Each row below holds a small network's activations on one input, seen along a few directions.
Each table varies a few parts of the input and shows all the possible inputs, shuffled.
Descriptions start from the smaller parts, as in this example, which fits no table here: values(2) and (point or ring(11) or (line(4) and ring(5))).
Shared parts are said once, and a part with two or three values counts as separate values.
In the rows, 128 means zero.

Other details of the inputs vary at random and push rows far along three fixed directions, the same in every table; ignore that.

Table:
R1: [145 146 127 179  77 167 103 145 127 150 147]
R2: [ 95 180 124 116 136 187 195 127  90 195 113]
R3: [182 117 137  71 136  37 154 149 107 102 163]
R4: [ 96 136 108 156 131 177  98 117 154 138 118]
R5: [121 113 126  80 163 101 163 122 118 125 102]
R6: [143  89 139  88 153  59 142 126 126  85 115]
R7: [163 178 129 116 105 121 180 153  73 184 180]
R8: [147  77 121 175 121 101  49 113 165  74 134]
R9: [146 149 162 123  82 117 139 154 120 121 146]
R10: [ 61 160  95 139 179 197 142  95 133 191 109]
R11: [ 96 157 109 127 154 164 148 111 120 164 122]
R12: [155 195 130 129  98 150 191 152  61 209 173]
R13: [145 111 128 204  87 165  66 128 146 119 139]
R14: [116 146 113 182 102 192  94 126 140 161 147]
R15: [ 89 112 129  66 180  77 118 102 175  81 106]
R16: [ 49 162 113 119 162 175 129  95 162 151 108]
R17: [ 90 127 126 147 132 190 122 119 141 129  89]
R18: [188 117 165 112  96  81 161 167  89 113 142]
R19: [109 110 141  77 159 119 182 129 112 119  78]
R20: [101 110 111 141 163 143 104 104 154 116 109]
R21: [155 126 131  51 157  42 172 142 108 111 137]
R22: [153  99 136 182  79 145  59 146 160  84 127]
R23: [195 167 122 142  88 104 146 151  70 188 199]
R24: [ 74 109 127 128 159 169 143 110 140 120  69]
R25: [ 85 173 137 125 118 173 152 123 133 162 120]
R26: [ 97  87 113  85 197  83 130  97 151  92  89]
R27: [183 167 146 136  69 127 166 167  75 171 177]
R28: [153 108 114 182  99 128  47 129 165  97 153]
R29: [106 113 108 138 155 143 109 105 145 130 110]
R30: [ 80 126 110 144 162 179 123 104 145 140  97]
R31: [170 104 149  76 131  58 172 144  98  99 121]
R32: [172 124 119 170  99 111  73 131 133 123 176]
R33: [163  55 151 151  93  97  52 144 171  33 119]
R34: [155 135 145 161  75 110  76 139 151 111 172]
R35: [102  96 138  63 181  90 181 114 123  93  73]
Description of these inputs: line(5) and (point or line(6)).
Changing only the line(5) part turns R1 into R4. The same change can be made to R27. Which row results?
> R14
List by row number the other rows that have the line(5) part in common with R21.
> R3, R10, R15, R23, R26, R32
Change only the line(5) part in R30. List by row number the other rows that result.
> R10, R13, R18, R20

Table:
R36: [150  86 138 107 134  70  96 133 157  61 128]
R37: [111 135 152  56 147 129 223 146  91 131  77]
R38: [ 75 125 144 126 134 185 158 118 134 128  65]
R39: [166 144 133 161  94 128 129 143  98 159 170]
R40: [182 175 124 128  88 115 159 159  75 184 186]
R41: [ 74 107 122 145 138 208 113 116 163 111  59]
R42: [130 103 109 221 100 179  32 114 169 118 144]
R43: [109 136 157  59 145 127 225 144  92 132  75]
R44: [149  63 145 103 141  50  81 128 173  33 118]
R45: [144 108 145 144 110  97  91 130 148  91 143]
R46: [216 121 162  97  96  30 152 167  86 103 181]
R47: [ 53 159  84 172 158 232 118  91 142 192  99]
R48: [149  71 132 137 133  89  64 122 171  54 126]
R49: [140 201 131 186  77 189 154 141  75 225 183]
R50: [ 81 130 105 131 166 160 131 100 140 146  96]
R51: [ 73 146 112 117 159 164 132 105 152 143 103]
R52: [177 177 134 126  90 119 165 165  78 177 185]
R53: [178 161 144 119 100  83 179 150  65 168 173]
R54: [138 130 116 186  90 155  55 126 160 123 158]
R55: [ 48 143 104  58 209 150 189  96 134 153  70]
R56: [120 145 113 217  83 186  60 114 146 160 156]
R57: [172 152 128 153  94 132 125 151 100 158 177]
R58: [162  96 117 148 121  98  80 129 142  97 141]
R59: [104 126 127  51 181  84 183 118 122 122  99]
R60: [132 124 114 154 114 140  74 125 161 114 143]
R61: [ 87  97 106 119 179 147 110 102 161 105  88]
R62: [111 158 139  68 152  99 191 127 106 147 124]
R63: [153  67 149  94 150  40 115 123 145  52 115]
Changing only one part turns R37 into R38. The same change can be made to R42. Which row results?
> R63
Describe the family of inputs behind these rows.
> line(4) and (point or ring(6))

Table:
R64: [ 76 105  90 166 170 161  63  82 181 117 100]
R65: [163 142 155 121 104  95 155 152  94 133 159]
R66: [190 165 117 158  89 104 133 151  78 182 196]
R67: [130  69 138 115 130  88  83 122 174  44  92]
R68: [140  96 125 143 108 127  87 135 151  90 113]
R69: [184 127 142 147  86 113 137 155  90 142 163]
R70: [115 192  92 179 113 201 111 118 119 214 179]
R71: [134 171 122 140 106 175 156 148 101 183 141]
R72: [105  87 119 185 127 174  59 102 173 100 102]
R73: [108  99 118  55 196  64 131 103 162  81 111]
R74: [ 90 155 122  83 175 160 201 127  97 168 100]
R75: [ 97 108 107 213 113 207  38 111 187 110 117]
R76: [207 146 155 188  32 112 107 163  93 145 195]
R77: [151  79 145  94 138  71 123 129 141  60 102]
R78: [ 82 149  98 159 146 172  85  94 165 156 142]
R79: [151 133 120  47 169  56 175 134 109 128 149]
R80: [ 95 160 119 115 131 177 170 128 110 169 102]
R81: [173 100 124 199  85  88  28 121 155  95 177]
R82: [ 85  82 131  67 201 103 143 107 158  67  66]
R83: [140 112 135 156 102 133  82 134 154 100 131]
R84: [184 116 157 124  94  79 146 151  94 118 158]
R85: [ 99 176 110 159 115 219 162 126 101 206 120]
R86: [ 97 120 117 150 134 176  91 115 165 117  99]
R87: [ 84 152 128 106 163 164 175 119 113 158 104]
R88: [160 128 161  61 116  50 186 154  95 104 127]
R89: [114 136 141 105 137 118 158 133 124 125 120]
R90: [142 102 129 126 130 113 113 140 142  92 123]
R91: [ 86 156 129  85 158 155 202 118 102 165  90]
R92: [112 110 145  87 147  98 139 127 147  92  99]
R93: [142 141 143 102 126 107 169 147 106 130 137]
R94: [189 121 161 149  74  85 125 151  99 122 171]
R95: [ 72 164 100 112 180 155 166  99 117 183 112]
Changing only one part turns R68 into R88. The same change can be made to R74. Which row results?
> R65
Describe the family of inputs behind these rows.
> line(4) and (values(2) or ring(6))
Change only the ring(6) part in R82. List by row number the other rows that result.
> R72, R75, R77, R80, R86

Table:
R96: [139 168 130  69 171  94 185 140  84 172 164]
R97: [102 114 125 168 101 174  56 105 180 104 109]
R98: [150 135 160  68 137 100 205 157  82 118 133]
R99: [143 196 105  76 152 122 233 148  62 208 163]
R100: [ 80 148  94  31 206  95 202  93 121 140  92]
R101: [118 162 123 225  93 240 100 137 128 176 144]
R102: [176 144 137 147 100  81 117 141  97 163 204]
R103: [ 61 104  96  83 238 135 132  88 174 105  74]
R104: [151 159 144  70 109  73 184 159  92 128 121]
R105: [101 175 104 207 126 201  73  97 137 194 151]
R106: [131 108 108 126 145  86  70 101 161  89 141]
R107: [135 156 131 149  90 146 112 137 129 143 127]
R108: [182 179 145 155  47 121 161 179  72 196 189]
R109: [175  89 169 118 104  77 114 128 134  55 131]
R110: [170 139 145 139  98 114 147 176  94 116 147]
R111: [193 128 138 141 121  77  99 149 114 125 191]
R112: [ 92 153 116 197  91 213  97 122 145 186 130]
R113: [ 62  99  80  77 216 131 119  89 179  94  86]
R114: [201 108 164 119  68  69  96 143 135  79 163]
R115: [105  92 112 163 122 156  46 134 195  71  99]
R116: [ 99 139  82 178 135 172  75  90 163 141 122]
R117: [146 106 125 104 158  59 142 122 123 119 141]
R118: [131 109 127 161 139 103  80 112 146 129 153]
R119: [141 112 148 164 107 132  95 124 139  93 113]
R120: [190 181 161 160  50 137 162 159  57 174 184]
R121: [123 123 140 173 106 147 125 138 124 132 122]
R122: [199 135 148 132  73  91 117 181 113 117 171]
R123: [195 112 122 132 112  60  80 147 131  97 196]
R124: [ 83 204  94 145 160 197 171  97 100 227 130]
R125: [ 67 129 121  87 167 178 148 116 155 127  88]
R126: [129 175 131 178  86 174 141 144  95 161 128]
R127: [ 68  55 108  88 191 153 146  91 146 103  25]
R128: [ 84  68 124 185 132 149  57 114 188  61  76]
R129: [156  89 158 110 126  65 118 137 133  52 101]
R130: [117 110 120 179 110 181  51 128 183 108 121]
R131: [101 153 126 221  89 220 112 126 123 184 134]
R132: [166  78 154 119 130  76 109 155 142  46 117]
R133: [ 86 163 138  60 145 137 223 131  94 183 111]
R134: [ 83 177 130 138 136 236 186 122 100 194 124]
R135: [208  92 135 124  95 110 134 162  86 117 134]
R136: [171 134 151 103  95  81 133 147 115 113 136]
R137: [ 65 111 129  34 189  86 197 128 142 103  53]
R138: [109  61 141 194 108 161  47 100 192  66 112]
R139: [ 88 133 145  45 160 118 211 118 121 145  99]
R140: [128 108 108 153 130 103  73 110 154 119 160]
R141: [ 63 120 125  79 178 180 147 104 168 117  82]
R142: [ 71 154  86 120 171 162 168 100 124 187 114]
R143: [147 138 115 159  93 190 137 125  82 178 107]
R144: [168 106 138 110 138  42  85 117 138  84 158]
R145: [139  78 109  85 155  38 116 115 151  74 135]
R146: [137 117 163  80 128  83 196 144  88 118 125]
Describe the family of inputs behind these rows.
> values(3) and (point or ring(6) or (values(2) and line(5)))
Changing only the values(3) part turns R134 into R138. The same change can be made to R130. Which row results?
> R112
Changing only the values(3) part turns R110 into R126. The same change can be made to R101. Which row results?
> R119
Change only the values(3) part in R111. List by row number the other rows that result.
> R105, R118
Change only the values(2) part in R98. List by row number the other rows that result.
> R125
